A small network was shown many inputs. Here are its activations along a few directions, one row for each input.
In each table, some parts of the input vary, and every possible input appears once, in random order.
A made-up example of a description, with smaller parts first: ring(8) and (point or line(11) or (values(3) and line(4))).
Shared parts are said once, and a part with two or three values counts as separate values.

Other details of the inputs vary at random and push rows far along two fixed directions, the same in every table; ignore that.

Table:
row 1: [31,61,2,5,-4,9,-16,-26,20,52,43,36]
row 2: [-37,22,11,-20,-46,-27,-34,7,-35,31,12,-8]
row 3: [-22,-57,-15,4,23,18,-5,6,-6,-51,-51,-13]
row 4: [-11,-1,-4,7,-17,3,-10,6,-30,-10,-2,-6]
row 5: [-19,-61,-9,0,4,3,10,10,-21,-39,-35,-14]
row 6: [-12,-53,-8,2,-5,-10,4,10,10,-45,-31,9]
row 7: [-22,24,29,-21,-27,-45,-21,24,8,34,22,3]
row 8: [-15,-21,13,-13,-30,-34,15,2,0,14,11,16]
row 9: [28,11,-9,-4,61,55,-11,-32,30,-48,-31,-58]
row 10: [-25,2,10,-34,-10,23,-36,-14,-18,-46,-42,-51]
row 11: [-17,-1,-1,1,-18,6,-16,8,-26,-14,-15,-7]
row 12: [-10,11,-6,4,-11,8,-15,1,7,-13,-7,16]
row 13: [-44,26,43,-34,-66,-79,-27,31,-11,53,26,-3]
row 14: [65,58,-4,27,49,31,29,-24,58,49,44,33]
row 15: [7,-20,-12,5,39,16,-9,-13,32,-26,-18,22]
row 16: [-16,-17,6,-12,-7,-21,-15,-3,13,4,-10,17]
row 17: [62,53,8,21,13,6,38,-17,37,67,67,27]
row 18: [-5,-26,-16,-1,37,17,-17,-9,4,-21,-25,-5]
row 19: [-33,26,35,-32,-68,-75,-13,31,-40,74,36,-23]
row 20: [13,-25,-27,27,23,40,24,2,-21,-60,-27,-1]
row 21: [-28,21,15,-20,-24,-37,-20,22,-19,42,16,-23]
row 22: [59,39,-14,40,33,50,32,-36,27,15,40,38]
row 23: [-12,-6,5,0,-42,-18,13,13,-26,-23,-1,14]
row 24: [68,51,-10,29,46,32,39,-25,23,64,53,8]
row 25: [-25,-60,-1,2,8,1,-2,11,13,-63,-49,8]
row 26: [18,-60,-39,18,48,42,36,-1,0,-65,-47,-1]
row 27: [-13,13,21,-47,-7,-9,-31,-42,0,16,-6,-44]
row 28: [-32,23,46,-32,-80,-85,-8,33,-19,62,41,-1]
row 29: [-29,0,12,-5,-44,-22,-5,11,-46,12,9,-10]
row 30: [65,44,-13,25,45,28,52,-20,16,52,47,10]
row 31: [1,-9,-15,9,41,24,-12,17,8,-29,-19,-23]
row 32: [-7,-27,-18,22,13,36,-2,10,10,-78,-44,11]
row 33: [53,20,-30,20,72,49,8,-47,37,33,13,20]
row 34: [-6,-22,-3,-9,-10,-19,-5,-2,-15,15,-7,-3]
row 35: [0,-9,10,2,-18,-22,32,27,0,-14,9,2]
row 36: [9,1,-27,19,34,50,-18,-6,2,-34,-16,-3]
row 37: [-44,-28,10,-4,-51,-22,-13,29,-25,-47,-24,-1]
row 38: [31,61,12,2,8,-7,6,-13,10,90,54,3]
row 39: [-25,-63,-6,-2,-13,-15,25,17,-7,-57,-37,6]
Description of these inputs: values(3) and (point or (values(2) and line(6))).
Changing only the values(3) part turns row 13 into row 16. The same change can be made to row 35. Which row results? -> row 39
Which other rows does row 38 become when the values(2) part takes its other values? List them by row number. -> row 14
Which other rows agree with row 20 in the values(3) part? List them by row number. -> row 1, row 2, row 4, row 10, row 11, row 12, row 22, row 23, row 29, row 32, row 36, row 37
Which other rows does row 26 become when the line(6) part takes its other values? List them by row number. -> row 3, row 5, row 18, row 33, row 34
Which other rows does row 28 become when the values(3) part takes its other values? List them by row number. -> row 6, row 37
Which other rows does row 1 become when the values(3) part takes its other values? List them by row number. -> row 7, row 15

Table:
row 40: [9,51,17,-8,-26,-28,-2,-9,-5,73,52,15]
row 41: [-24,-42,-11,-3,15,22,-16,6,2,-69,-51,-17]
row 42: [10,18,15,5,-43,-54,39,11,-8,76,59,46]
row 43: [-35,-54,8,-10,-20,-33,-1,25,4,-37,-33,12]
row 44: [-5,-30,-12,21,-7,18,17,32,-31,-68,-29,-16]
row 45: [-30,-23,-1,-15,-6,11,-29,4,-19,-44,-40,-35]
row 46: [-32,-41,1,-10,-12,-12,-15,16,1,-45,-37,0]
row 47: [59,12,-32,22,92,76,2,-48,63,-19,-11,5]
row 48: [47,48,-19,23,45,51,14,-24,4,20,25,-6]
row 49: [38,16,-12,9,52,26,-1,-33,54,20,7,21]
row 50: [56,10,-23,42,32,33,51,-6,24,4,25,38]
row 51: [-33,-12,2,-22,-10,2,-30,5,-32,-39,-32,-42]
row 52: [-21,-31,-10,-16,30,31,-35,-4,-7,-61,-54,-51]
row 53: [-18,-66,-9,15,2,-8,19,31,6,-59,-36,18]
row 54: [-56,-8,27,-46,-42,-40,-53,7,-29,4,-21,-45]
row 55: [4,77,27,-11,-61,-41,11,2,-42,97,72,-6]
row 56: [20,33,6,6,-10,-12,11,-13,12,62,41,32]
row 57: [-68,10,39,-38,-93,-72,-36,34,-63,34,11,-28]
row 58: [14,16,11,-10,12,-26,5,-26,43,63,30,34]
row 59: [65,17,-27,48,49,55,48,-12,22,-11,20,24]
What is each input in this table made of? -> line(4) and line(5)
Changing only the line(5) part turns row 44 into row 59. The same change can be made to row 57. Which row results? -> row 40
Which other rows does row 42 become when the line(4) part takes its other values? List them by row number. -> row 43, row 53, row 58
Which other rows does row 58 become when the line(5) part takes its other values? List them by row number. -> row 47, row 49, row 52, row 54

Table:
row 60: [-2,6,12,1,-14,-28,11,16,7,18,21,18]
row 61: [44,38,-15,27,37,44,12,-16,16,7,17,6]
row 62: [-4,4,11,-12,-10,-22,3,-9,-9,37,13,-5]
row 63: [10,42,8,-7,-17,-10,-4,-27,-13,66,37,8]
row 64: [-1,8,0,-4,8,15,-25,-4,14,-6,-7,-1]
row 65: [15,-15,-18,19,34,31,20,14,4,-40,-16,-17]
row 66: [5,6,5,-1,4,-3,9,7,-1,6,5,-11]
row 67: [-6,50,14,-21,-36,-32,-15,-29,-16,84,46,10]
row 68: [13,-29,-11,21,22,12,23,8,20,-37,-11,14]
row 69: [6,10,7,-7,17,1,-10,-3,19,11,0,-1]
row 70: [-13,5,11,-16,-31,-37,5,7,-28,45,22,-14]
row 71: [34,24,-6,19,1,5,32,-19,14,36,34,35]
row 72: [34,26,-3,4,39,23,-1,-27,42,32,19,10]
row 73: [-11,15,17,-12,-21,-27,0,16,-12,26,16,-14]
row 74: [-29,-52,4,-3,-18,-27,6,27,-14,-43,-24,2]
row 75: [-8,6,7,-20,-13,-23,-5,-7,-3,23,8,-6]
row 76: [-42,-39,4,-12,-32,-10,-12,27,-41,-56,-37,-26]
row 77: [17,-9,-8,19,0,4,27,-4,3,8,5,27]
row 78: [27,51,-3,6,13,12,-10,-24,14,35,29,10]
row 79: [27,33,0,19,-6,-4,22,0,16,32,33,32]
row 80: [6,-19,-10,7,32,18,-2,7,18,-44,-29,-11]
row 81: [-9,7,16,-14,-23,-26,3,9,-14,26,14,-14]
row 82: [17,34,10,-9,15,0,-2,-21,25,45,25,7]
row 83: [14,-20,-16,9,29,25,20,1,5,-31,-19,-12]
row 84: [12,-23,-10,9,29,28,9,2,13,-40,-24,-13]
row 85: [-37,-60,-1,2,-30,-26,7,36,-17,-51,-30,21]
row 86: [-20,28,15,-21,-35,-25,-24,-2,-15,26,15,-4]
row 87: [1,19,6,-4,-15,1,-9,-8,-10,13,12,-5]
row 88: [2,-5,-11,2,16,19,-10,-20,6,-5,-14,2]
row 89: [-55,-33,7,-25,-43,-27,-29,21,-35,-45,-36,-23]
row 90: [55,9,-26,25,72,55,21,-31,45,-16,-4,8]
row 91: [-55,-46,22,-33,-53,-47,-19,35,-38,-29,-32,-31]
row 92: [21,1,-22,20,27,38,16,-5,-10,-26,-6,-5]
row 93: [-62,-23,22,-31,-50,-39,-46,23,-25,-24,-25,-21]
row 94: [-6,18,4,-4,-27,-12,2,-4,-32,37,23,-6]
row 95: [49,-3,-28,26,64,50,33,-23,23,-5,-7,4]
row 96: [24,32,8,-1,8,-2,6,-12,13,43,29,0]
row 97: [39,35,-6,14,21,14,23,-15,12,43,37,-1]
row 98: [3,-29,-17,24,9,11,23,22,15,-42,-16,35]
row 99: [35,4,-7,17,23,-1,28,-20,20,35,29,33]
row 100: [-1,-1,6,6,-25,-25,15,12,2,20,23,40]
row 101: [8,-4,-15,9,32,36,-15,-4,20,-40,-29,-3]
row 102: [1,44,13,-11,-31,-25,0,-20,-26,75,42,3]
row 103: [-6,-1,11,1,-17,-28,12,14,2,12,14,15]
row 104: [3,13,4,3,-1,-7,9,16,-7,14,16,-14]
row 105: [2,-1,-1,14,-11,-12,15,21,12,4,11,41]
row 106: [6,-3,-9,3,20,26,-17,-16,18,-20,-13,-1]
row 107: [56,7,-24,45,42,49,40,-18,38,-12,9,34]
row 108: [-1,3,-8,2,10,10,-16,-26,10,13,-1,2]
row 109: [2,5,-4,6,-5,13,0,1,-12,-13,-4,-10]
row 110: [-34,12,21,-26,-37,-28,-32,5,-14,13,0,-8]
row 111: [-38,-50,-6,-12,-6,9,-28,11,-9,-70,-50,-18]
row 112: [14,-13,-11,1,38,22,3,-16,21,-16,-16,0]
row 113: [10,-20,-12,6,38,23,-1,-18,24,-8,-18,1]
row 114: [-13,25,14,-9,-38,-21,-6,7,-33,31,25,-10]
row 115: [5,7,5,14,-19,-10,17,12,3,5,11,22]
row 116: [-4,4,3,-16,-7,-19,-2,-11,-2,33,7,-2]
row 117: [-15,2,6,-13,-7,0,-20,-6,-1,-7,-8,-5]
row 118: [-2,-30,-7,14,-6,-9,20,10,1,-4,2,37]
row 119: [-2,10,8,-11,-1,-13,-6,-1,6,10,3,-6]
row 120: [-21,-24,-6,10,-2,12,-6,33,-30,-62,-32,-22]
row 121: [-17,2,15,-26,-16,-27,-16,-8,3,36,10,-4]
row 122: [-22,-55,-17,4,9,29,-9,19,-20,-93,-60,-22]
row 123: [-13,16,8,0,-26,-9,-5,15,-31,5,11,-14]
row 124: [-29,-45,-14,-1,0,17,-19,18,-13,-86,-57,-21]
row 125: [-42,-40,16,-16,-27,-28,-19,41,-22,-45,-36,-30]
row 126: [18,-9,-14,7,45,25,7,-24,23,0,-12,4]
row 127: [-24,18,24,-28,-53,-54,0,15,-35,57,32,-16]
row 128: [-9,7,14,-19,-8,-20,-11,-6,7,26,7,-4]
row 129: [4,8,9,-7,15,-2,-15,-4,23,14,4,-1]
row 130: [-1,-5,-10,-3,20,23,-9,-16,6,-23,-18,0]
row 131: [19,-10,-9,6,38,24,-4,-15,31,-13,-12,-1]
row 132: [32,5,-22,26,45,54,3,-8,16,-40,-17,0]
row 133: [1,0,-5,6,4,22,-7,2,-4,-28,-13,-9]
row 134: [-35,18,25,-21,-56,-38,-16,18,-39,20,13,-16]
What is each input in this table made of? -> line(5) and (values(3) or (values(2) and line(6)))
Changing only the line(5) part turns row 113 into row 121. The same change can be made to row 67. Which row results? -> row 89
Changing only the line(5) part turns row 122 into row 87. The same change can be made to row 75. Which row results? -> row 90
Which other rows does row 87 become when the values(2) part takes its other values? List them by row number. -> row 84
Which other rows does row 103 become when the line(5) part takes its other values? List them by row number. -> row 60, row 68, row 74, row 99
Which other rows does row 79 become when the values(3) part takes its other values? List them by row number. -> row 60, row 105
Which other rows does row 115 become when the values(3) part takes its other values? List them by row number. -> row 98, row 103
